Each row below holds a small network's activations on one input, seen along a few directions.
Each table varies a few parts of the input and shows all the possible inputs, shuffled.
Descriptions start from the smaller parts, as in this example, which fits no table here: one of 5 places around a ring, together with either a single point or one of 9 places around a ring or (one of 3 separate values, together with one of 6 places along a line).
Shared parts are said once, and a part with two or three values counts as separate values.

Other details of the inputs shift rows strongly along three fixed directions, in all tables alike. That doesn't count.

Table:
x1: [ 38  10  -3  46   4  18 -35   4 -24 -10 -10]
x2: [ 42  23   8  46  35   9 -71  -5 -26 -26 -27]
x3: [-31  10 -30  16 -15  -1  21 -21  -4   6  20]
x4: [  7 -10 -21 -16 -12  11  27 -10 -14  17  -9]
x5: [ 28  13 -13 -27 -15  -2   0   6 -37  25  -4]
x6: [ 85  -8 -44 -65 -32  20  50  -8 -41  83 -11]
x7: [-19  16 -12  32 -18  -4  21   8  20  16  19]
x8: [-49 -22  40   9  18 -10   2  11  61 -39  -5]
x9: [ 23  19  -9 -12 -14   1  25  16 -28  31   9]
x10: [ -4 -38  65 -22  16  -9 -36   6  24 -44 -28]
x11: [ 32  20 -54 -24 -36  10  40 -15 -32  48   0]
x12: [-47 -21  20 -34  10  -5  14  17  25 -11   0]
x13: [-31  -2 -27 -25 -12  -8  50  -9  21  17  10]
x14: [ 68 -68  30 -89 -27  -1  31  14  -8   3 -40]
x15: [ 46 -58  18 -72 -16  11  16   9  -3  -4 -35]
x16: [-58   4  -1 -25   1 -15  27   7  21   6  19]
x17: [-22  24  -2  27   2  -3  -2  -5 -19   1  23]
x18: [-37 -18  21   8  -5 -15  21  19  55 -15   8]
x19: [-16   5 -21  32   1  -2  -2 -22  -7  -1  21]
x20: [ -7 -34  46 -30  10  -4  -2  20  10 -30 -12]
x21: [ -5  32 -21   7   1   3  21  12 -16  21  18]
x22: [-14  15 -24  33  -7 -17   6 -16  -9 -11  11]
x23: [-19   5 -24  31   7   8  -3 -20  -5  -1  14]
x24: [-59 -15  39 -11  19 -10  -5   5  50 -29  -3]
x25: [ 14  35 -13  24   0  -3 -15  -2 -38   2  13]
x26: [  4 -11  19   8   2  10  -6  15   0 -20  -1]
x27: [ 39  22 -47 -18 -34  19  20 -14 -20  43  11]
x28: [ 36  14  11  41  17 -10 -97  -7 -45 -32 -21]
x29: [ 53  -7 -21  -2   4  15 -24  -5 -34  -8 -27]
x30: [-34 -31  48  -7  26  -8  -6  30  29 -48  -4]
x31: [-54   8   5 -12   4 -12  34  10  24  -2  22]
x32: [ 16   8 -39 -13  -4  18  28 -13 -12  36  -1]
x33: [ 17  17 -26  19  -7  21  16  10  -5  25  -8]
x34: [-12  14 -28  27  14 -10  -1 -21   2  -2  14]
x35: [-58   6  24   4  11 -17  11  -2  53 -11  10]
x36: [-24  27 -14  24  16   7  -2   3 -11  -3  12]
x37: [-19  29   3  31   2  -1 -10 -16   0  15   8]
x38: [-48   4  30   8   1 -22   4  -4  42 -10  10]
x39: [-40   4  14  11   3 -13  17   4  52  -9  10]
x40: [ 32  36 -13  46  -1   0 -30  -5 -15   3  -2]
x41: [-28  17   2  11  -4  -1  24   9  -8  13  26]
x42: [-18  11  -6  33 -14   3  16   6  13  14  20]
x43: [-23  11  22  13   5 -21 -25  -8  13 -17   5]
x44: [-11  12 -23  30   1 -11  -1 -21  -1  -3  20]
x45: [-37   4   6   8 -14 -11  35  15  27   1  25]
x46: [-29  -2 -20 -25 -15   1  40  -8  37  13  23]
x47: [ 53 -69  26 -70  -3  11  15   6   1  11 -27]
x48: [ 79 -69  23 -83 -15   9  20   6 -12  22 -27]
x49: [ 39  20  17  45  20  -4 -84 -13 -37 -29 -17]
x50: [-25  20   0  25  -8   2  15  -7  19  17  16]
x51: [ 48 -51  21 -56 -11  17  -9   8   5 -17 -23]
x52: [ 17  16 -45 -17 -16  28  23 -11  -8  33   8]
x53: [-62   5  19 -10   8 -16  11  -2  45  -7  11]
x54: [-20  -1   0 -25  -5   3   3   1   2  22 -10]
x55: [  3 -17  44  30  21  -1 -43   2  22 -48 -15]
x56: [  7  26 -26  12 -11  10  24  10  -8  22  12]
x57: [-19  11 -30   8 -20  12  17 -20   6  16  30]
x58: [ 31  10 -34   7   2  13   5 -10 -30   9 -17]
x59: [ 30  12   1  30  31   1 -88   2 -36 -30 -29]
x60: [  6  24 -25  13  -4  21  19   9 -12  18   4]
x61: [ 14  14   5  32  19  10 -31  12 -34 -14  -2]
x62: [-14  18 -28  29   6 -15   6 -15  -4 -10   8]
x63: [-13  19  -6  39  -5   4   3   4  -7   0  25]
x64: [ -9 -26 -11 -44  -3  -7  56  -6  27  35  10]
x65: [ 37  20   7  44  19 -18 -97  -7 -43 -34 -19]
x66: [ -1 -38  69  -4  23  -9 -40   7  27 -46 -28]
x67: [ 20 -48  55 -52  -1 -15 -23  22  -1 -30 -23]
x68: [ 60 -13 -13   3  18  12 -25 -11 -29   7 -15]
x69: [  6 -45  48 -46   8  -6 -19  23   4 -29 -25]
x70: [-13  32 -30  -6  -1  -3  -7  -5 -14  32   2]
Each input here is: one of 5 places around a ring, together with either a single point or one of 4 places along a line or one of 9 places around a ring.
Changing only the place on the ring of 5 turns x42 into x33. The same change can be made to x3. Which row results? -> x29
Change only the place on the ring of 9 in x21. List by row number the other rows that result. -> x16, x18, x31, x35, x39, x53, x56, x70
Change only the place on the ring of 9 in x49. List by row number the other rows that result. -> x17, x28, x37, x41, x42, x50, x63, x67

Table:
x71: [  4  27 -40 -14   7   8   8  -3 -37  25   9]
x72: [ 36  11 -23  27  12  12 -45 -29 -27 -14 -27]
x73: [-41 -20  28  37  12  -3  -8  -7  64 -44  19]
x74: [  7  11  -4 -48  -5   9  20   6 -22  26   2]
x75: [  6   3  -7  -3  15   7 -12 -22   2   6 -27]
x76: [ 41  22 -18 -31 -11  18   0  -4 -40  71 -18]
x77: [-49 -16   0  39   9 -13  25   7  19 -18  31]
x78: [-17   7  -6 -22   2  -1  19 -16  12  35  -9]
x79: [-29  12  12  -4 -10  -3  42  22   8   2  11]
x80: [ 28  28 -17 -74 -30  28  39   4 -45  86  -6]
x81: [-50   4   3  13   2  -6  45  18  19  -3  21]
x82: [-40   2  12   6   1  -8  24   4  56   3  11]
x83: [ 83 -81  73 -54 -10 -34 -15  19   7 -56 -26]
x84: [  2  17 -47  28  10  -1 -21 -10 -36   0  14]
x85: [-27 -25  10  60  14   1 -20 -14  19 -50  25]
x86: [ 46  46 -52  68   4 -20 -78 -35 -72 -21   9]
x87: [ 67 -56  73 -47  -4  -7 -42  50  18 -30 -53]
x88: [  2  -7 -22  36  10   0 -51 -20 -19 -38   0]
x89: [-46  11  19 -40 -36   8  64  30  24  33   7]
x90: [-24   3   5  21  11   4   7  -1  51 -13   7]
What is each input in this table made of? -> one of 2 separate values, together with either a single point or one of 9 places around a ring
Change only the choice among 2 separate values in x80. List by row number the other rows that result. -> x89
Change only the choice among 2 separate values in x76. List by row number the other rows that result. -> x87

Table:
x91: [ -4 -10  13 -21 -10  13  19  13   2   7   1]
x92: [-21 -39  39   5   7  -8  -2   4  37 -26   4]
x93: [-16   5  -2 -29 -16  -8  23   2  13  20  -2]
x94: [ 38 -21  34 -15   8   3 -29  15 -17  -9 -27]
x95: [-11  10  -5  10  -7  14  11  11  -5  11   5]
x96: [  7   3  -4  -2  11  -1  -1  -2   2   7 -12]
x97: [-46  15  10   9   2 -17  10   3  15  -4  21]
x98: [  6 -26  -2 -43  -8   4  39  -2  28  22 -10]
x99: [ 19   0   5   6  -6  -7   7  13 -11   3   4]
x100: [-35 -14  33  16  11  -6  -3   9  19 -28  12]
x101: [ -1  20 -32   4 -14  17  12 -18  -4  36   1]
x102: [ -5 -19  -6 -29 -17  11  40  11  28  14  -3]
x103: [  4  29 -16   2  -5  16   7  -4 -28  36   3]
x104: [-37   5  -8  11 -10 -16  11  -9  29  -4  14]
x105: [ -2  14 -20   2   3  12  29   4  -7  20   9]
x106: [-20 -18  13   7  15  -9  -7 -10  34 -27   1]
x107: [ -9 -30  14 -32 -20  10  31   9  30   9  -2]
x108: [ 16   3 -27  30  10  -1 -26 -18 -45 -20   4]
x109: [ -4   1 -18 -19  -1   2  -5  -3 -14  12   6]
x110: [-29 -18  34   0  12 -12 -14   0  25 -19  -7]
x111: [ -5  21 -12  44   8 -15 -27 -20  -4 -13  13]
x112: [ 24 -11  -3 -12  15  -3 -30  -1 -23  -5  -5]
x113: [ 14  28 -26  11 -18   9  14  10 -23  22  11]
x114: [-10   9   2 -23 -16  -4  20  14   1  17   1]
x115: [-14  31  -7  37   7 -12 -33 -12 -10 -12   9]
x116: [ 14   9   2   0  -8  -1   0  11 -13  -5   7]
x117: [-16 -26  31   3   1   0  -8   3  30 -28   3]
x118: [ -1  15 -15  52  16   3 -18 -11  -1 -17  14]
x119: [  5  20 -46  -5 -13  16  24 -14   0  35  -2]
x120: [  0 -21  12 -37 -11   6  26  -8  19  19  -6]
x121: [ -1  13  -3 -14  -7  -8   7  -4  -3  19   1]
x122: [-11  25 -10  45  27  -2 -21  -2  -9 -11   2]
x123: [-15   3 -25  42  13 -10 -18 -20 -27 -26  14]
x124: [ -1  -8 -14  30  12  -7 -31 -17 -29 -38   6]
x125: [ -1 -18  10 -37 -13   8  21  -8  18  16  -8]
x126: [ 14  -1  -7  -5  11   0 -33  -5 -23  -9   1]
x127: [-11  26  -7  43  11 -18 -30 -11  -9  -7   7]
x128: [ 71 -39  26 -37 -16  -3 -14  22  -4 -19 -28]
x129: [-22  -5  28   9   8 -23 -10  11  14 -22   3]
x130: [ 12  37 -20   1 -11   4   1   0 -28  24   5]
x131: [ 65 -32  20 -19   3   9 -24  13  -7 -28 -27]
x132: [  4   1 -17 -19   3   3  -4  -5 -20  16   7]
x133: [ 25  16 -30  -3 -17  -3  18 -14 -14  39   2]
x134: [ -5   6   4  -1  -1   5 -13  -4  -1   5 -11]
x135: [-20 -17  12   5  13  -8 -11  -9  33 -33  -2]
x136: [-13  -4  -7 -22  -9  11  41  20  15  14  -1]
x137: [-42  -4   1  10  -1  -3  18 -17  30  10  15]
x138: [-13 -21  22 -18  -6   5  31  14  15  12   3]
x139: [ 22  -3   9 -14  13   0 -15   0  -5  -6 -19]
x140: [ 80 -31  24 -35 -13  -1 -21  16 -17 -19 -27]
x141: [ 34  19 -24   2 -19   4  18  -5 -22  29  10]
x142: [ 48 -15  15  -8  12  10 -23  18 -17 -26 -22]
x143: [  1   8   7  -2   1   5 -16  -6  -7   3  -7]
x144: [ 36   4   7  -5  14   7 -28  11 -23 -14 -22]
x145: [ -6  11   6   6  -1   7 -12   8  -9   3  -7]
x146: [  0   8   8   2   5   3 -17  -7  -9   4  -7]
x147: [-23 -25  31  11   5  -4  -3  -1  30 -25  10]
x148: [ 13 -11  -2  10   5   5   6   2   9  -2  -1]
x149: [-61  -2   3  20  12  -6  35   8  39  -7  22]
x150: [ 15  19 -27  -7 -18   1  14 -12 -11  27   4]
x151: [ -3 -33  36   3  -1 -25  -3  11  29 -32   3]
x152: [ 18   6   4   0  -6  -4   4  10 -15   1   7]
x153: [  1  13   7   8   3   6 -20   3 -15  -2  -4]
x154: [-48  16   0  19  19  -7   9   0  17  -8  14]
x155: [  0  -2 -21  35  10  -6 -27 -17 -33 -33   5]
x156: [-16  -1  -9 -35  -8   5  31   4  20  23 -11]
x157: [  4  34 -32   2  -1  13   8 -12 -16  30  -1]
x158: [-12  20 -17  -1   2  10  16   9  -2  16  -4]
What is each input in this table made of? -> one of 4 places along a line, together with either one of 2 separate values or (one of 3 separate values, together with one of 5 places around a ring)
Changing only the place on the line of 4 turns x117 into x92. The same change can be made to x125. Which row results? -> x137
Changing only the place on the line of 4 turns x93 into x121. The same change can be made to x145. Which row results? -> x103
Change only the place on the ring of 5 in x103. List by row number the other rows that result. -> x100, x120, x146, x147
A walk changes only the place on the line of 4. It starts at x99 and steps to x152. List the rest of the walk in order. -> x116, x113

Table:
x159: [ -9   7 -29 -21 -26   6  46  -9   6  35  14]
x160: [ 39 -34  37 -44  -3   7 -10  20  10  -8 -31]
x161: [ 71  18  -8   4  -3  25 -21   5 -39  17 -23]
x162: [-12  10 -24  30  11  -1  -1 -10   5 -11   9]
x163: [  1  -2   2  -5   5   5  -8   3 -11  -6  -5]
x164: [ 10   0   8  -7   4   4 -17   5   2   2 -12]
x165: [  9   7  -7 -34 -24   6  48  12  -2  40   0]
x166: [ -7  -2  24  20  17 -18 -39   2  11 -28  -4]
x167: [-27 -11  18 -20   4 -13   5   1  24  -3  -1]
x168: [ 6 -1  2 -3  0  5  0 12 -8  1 -3]
x169: [-41 -13  23 -17   5 -16   7  -3  22 -17   4]
x170: [-18   6 -17  33   3  -2  -4 -14  -1  -4   3]
x171: [-13   3 -15   8  -5  -5   8  -8  12  -8  14]
x172: [ -3   6  -9 -27 -17   2  39   9  -4  33   5]
x173: [-13   8 -20  31  11   0  -1 -11   3  -8  11]
x174: [ 20 -27  29 -38   5  -1 -17  10   6 -12 -27]
x175: [-13   3 -24 -14 -24   4  37 -11   4  31   8]
x176: [ 33   7 -23  20   9  14 -10 -12 -28  11   0]
x177: [-13   7 -11  29   1  -3  -7 -17  -2  -4  21]
x178: [ 30  21  -8  11  -2   4 -15   0 -20  14  -7]
x179: [  0  -2   8 -10   9   4 -13  -3  -7  -9 -10]
x180: [-24 -27  27 -28   1  -3  13  21  20 -13   2]
x181: [ 28  16 -11   6   1   2 -15   7 -35   8  -2]
x182: [-13   6 -17  31   9   0  -3 -13   1  -4  13]
x183: [-12  25   0  33   2  -4  -3  -3   3  -1  10]
x184: [-29 -12   2  -2  -8  -9  17  -9  24  -3  19]
x185: [ 21 -20  31  -6   5   2 -13  19   4 -24 -15]
x186: [-23   1  12  21  13 -16 -24  -1   0 -30   7]
Changing only one part turns x179 into x169. The same change can be made to x163. Which row results? -> x186
What is each input in this table made of? -> one of 2 separate values, together with either a single point or one of 4 places along a line or one of 9 places around a ring
